A small network was shown many inputs. Here are its activations along a few directions, one row for each input.
Each table varies a few parts of the input and shows all the possible inputs, shuffled.
Descriptions start from the smaller parts, as in this example, which fits no table here: one of 3 separate values, together with either a single point or one of 9 places around a ring or (one of 4 places along a line, together with one of 8 places around a ring).
Shared parts are said once, and a part with two or three values counts as separate values.

Other details of the inputs shift rows strongly along two fixed directions, in all tables alike. That doesn't count.

A family of inputs:
r1: [-21  48 104   8   1 -28 -57  10   6  25 -10]
r2: [-27  37  94  24   0 -26 -71  38  -1  40   5]
r3: [  3   0   0 -55  62 -12 -60 -49  -8  -7  26]
r4: [ 28  30 -12  39 -87  -6  21  36  -8  -2 -24]
r5: [-22  -7  25 -48  73 -38 -32 -23  10 -34  24]
r6: [-37 -15  27 -45  75 -27 -25 -31  47 -11  21]
r7: [ 36 -17 -94 -20 -16  13  19 -50  -5 -42  16]
r8: [ -6  46  84   1  -2 -35 -61  33  -9  31 -15]
r9: [ -6 -16  10 -44  79 -19 -18 -33 -15 -11  -6]
r10: [  9 -38 -73 -16  -1  26  64 -30  -6 -43  -9]
r11: [ 19 -43 -92   2  -6 -18  36   0   6 -53  20]
r12: [ 32  24 -39  40 -82  25 -19  30 -26  34   2]
r13: [ 49  25 -18  46 -83  26  -8  14 -19  33   7]
r14: [  9  24  -4  32 -98   5  25  54   6  28 -10]
r15: [ -9  39 109  27  -1 -23 -54  19   9  35  10]
r16: [ 25  18   3  56 -66  31  34  31 -27  28 -15]
r17: [ 34 -39 -69   7  -5 -18  46 -18  15 -55  26]
r18: [ 12  32   7  37 -99  13  19  46   1   6 -21]
r19: [ 12  32  -4  26 -92  12  14  66 -10   7 -14]
r20: [-13  25  75  26   9  -8 -54  23 -25  57 -23]
r21: [  3 -36 -89 -15   6  27  71 -18  10 -24  -3]
r22: [ -1 -33  20 -17  80 -18 -11 -51   2  -8  10]
r23: [-26 -19  15 -37  80 -18  -3 -48   1   6  10]
r24: [ 13 -36 -68   1   0  14  53 -11  38 -57  27]
r25: [  9  26 -12  35 -71  48  37  32 -13  18 -43]
r26: [-18  41  86  11   5   2 -33   0 -21  41 -29]
r27: [ -4 -38 -87  -1  -4  12  38  11  28 -55  22]
r28: [-14 -38  29 -28  82   1  -7 -50  11  -8  16]
r29: [-17 -29  40 -30  73 -25 -24 -40  38 -28  36]
r30: [-22 -23  12 -52  77   0 -10 -31  -8 -13   1]
r31: [ 25 -31 -84  -6   0   7  60 -32 -13 -44 -15]
r32: [  8  15  -7  30 -76  29  38  37 -19  46 -28]
r33: [-24 -17   6 -49  81   9  -8 -27   2 -15  -4]
r34: [-18 -12  12 -45  81  -8 -11 -32 -15 -14   5]
r35: [ 32  34 -31  24 -84  14  -8  13 -17  51  -1]
r36: [  9 -29 -83 -13 -12 -18  57 -13  17 -44  24]
r37: [-27  24  88  21   3  12 -52  31 -20  64 -20]
r38: [  8  35 -15  27 -81  23  19  66   0   1 -17]
r39: [-15 -22  14 -34  79 -30 -13 -49   1  10   1]
r40: [  2  14 -22  47 -62  46  23  53 -16  27 -27]
r41: [-14  30  90  25  10  23 -34  15   2  54 -19]
r42: [-31  -9  32 -41  72 -17 -27 -40  41 -36  12]
r43: [  0 -45 -83  -4 -11   1  36   6  17 -54  28]
r44: [  7 -44 -87   1  13  17  51 -11 -15 -35  11]
r45: [-13  39  91   8  -2 -48 -59  18   7  53  -9]
Description of these inputs: one of 5 separate values, together with either a single point or (one of 2 separate values, together with one of 4 places along a line).
- The inputs of r20 and r22 match in every part but the choice among 5 separate values. If r40 is changed in the same way as r20 into r22, which row does it become? => r41
- The inputs of r35 and r13 match in every part but the choice among 5 separate values. If r36 is changed in the same way as r35 into r13, which row does it become? => r15
- Which other rows does r20 become when the choice among 2 separate values takes its other values? List them by row number. => r11
- Which other rows agree with r34 in the choice among 5 separate values? List them by row number. => r3, r5, r8, r9, r19, r30, r33, r38
- Start at r42 and move only the place on the line of 4, one step at a time. The first step leads to r18. Which rows follow, in order? => r1, r4

A family of inputs:
r46: [  1 -41 -39 -54  80   4   8 -55 -23 -47   7]
r47: [  9   6 -53  29 -52  58  34  32 -17   4 -16]
r48: [  5 -23   0 -20  64  13 -21 -64  -2  -3  10]
r49: [ -3 -11  26  -5  59 -14 -34 -41 -22  32   2]
r50: [  18  -35 -120  -30  -34  -11   70   -2   29  -78   16]
r51: [ 15  -9 -67  11 -53  47  47  10   0   8 -16]
r52: [ -7 -11  17 -27  38 -23 -19 -40  42 -24  41]
r53: [ 19  44  31  45 -77  15   1  42 -33  85 -29]
r54: [ 17  45  42  62 -97  19 -23  69  -6  24  -4]
r55: [ 25 -49 -99   9 -20 -13  50  13   2 -63  33]
r56: [ -2  26  56  70 -65  20  40  67 -18  55 -46]
r57: [ 24  13 -28  34 -81 -14  31  36   6  11  11]
r58: [ 24  57  47  48 -98  -2 -20  78 -22  22 -23]
r59: [ -4 -57 -33 -32  86 -58 -14 -66  25 -56  48]
r60: [ 32   7 -44  11 -31  18  27 -16 -36   2 -27]
r61: [-41   2  62 -21  38 -48 -57   2  30  18  20]
r62: [-37  11 117  16  41  15 -17   3  16  34 -24]
r63: [-13  -1  55  -4  48  -2 -48  -4 -32  38  -3]
r64: [ 27 -20 -91 -20 -35 -17  64 -17  15 -66  23]
r65: [  5  -6  16 -28  48 -47 -33 -43  19 -40  15]
r66: [  14  -37 -111   -1  -30   21   70    1  -10   -6   -8]
r67: [-34   1  42 -27  35 -21 -43 -19  47  -6  29]
r68: [-10  19  80   8  23  27 -59   1 -24  42  -8]
r69: [  2 -15  13 -11  47 -25 -34 -47  34 -30  34]
r70: [ 24  56  21  28 -89  27  13  36 -37  62 -44]
r71: [-39  45 100 -26  36  -8 -66  -2 -12  63 -35]
r72: [-32  44  70 -15  36   9 -48  11 -25  37 -26]
r73: [-31  18  61  -9  32  -9 -58  10  32  -2  19]
r74: [ 19  15 -59  12 -64   3  37  50   9 -42  -7]
r75: [-25 -53 -40 -48  96 -42  -7 -27  36 -65  44]
r76: [  3  19 -16  36 -49  29  10  50 -32  42 -26]
r77: [-40 -21  59 -28  86 -11  19 -31   8 -22 -21]
r78: [  36  -38 -115  -11  -19   42   79  -35    3  -29   11]
- What do these inputs look like to the network? => one of 3 separate values, together with either a single point or (one of 2 separate values, together with one of 5 places around a ring)
- The inputs of r46 and r63 match in every part but the choice among 3 separate values. If r50 is changed in the same way as r46 into r63, which row does it become? => r61
- Which other rows does r50 become when the choice among 2 separate values takes its other values? List them by row number. => r71
- Which other rows does r74 become when the place on the ring of 5 takes its other values? List them by row number. => r50, r58, r64, r65
- Which other rows agree with r69 in the choice among 3 separate values? List them by row number. => r47, r48, r51, r52, r54, r62, r67, r68, r73, r78
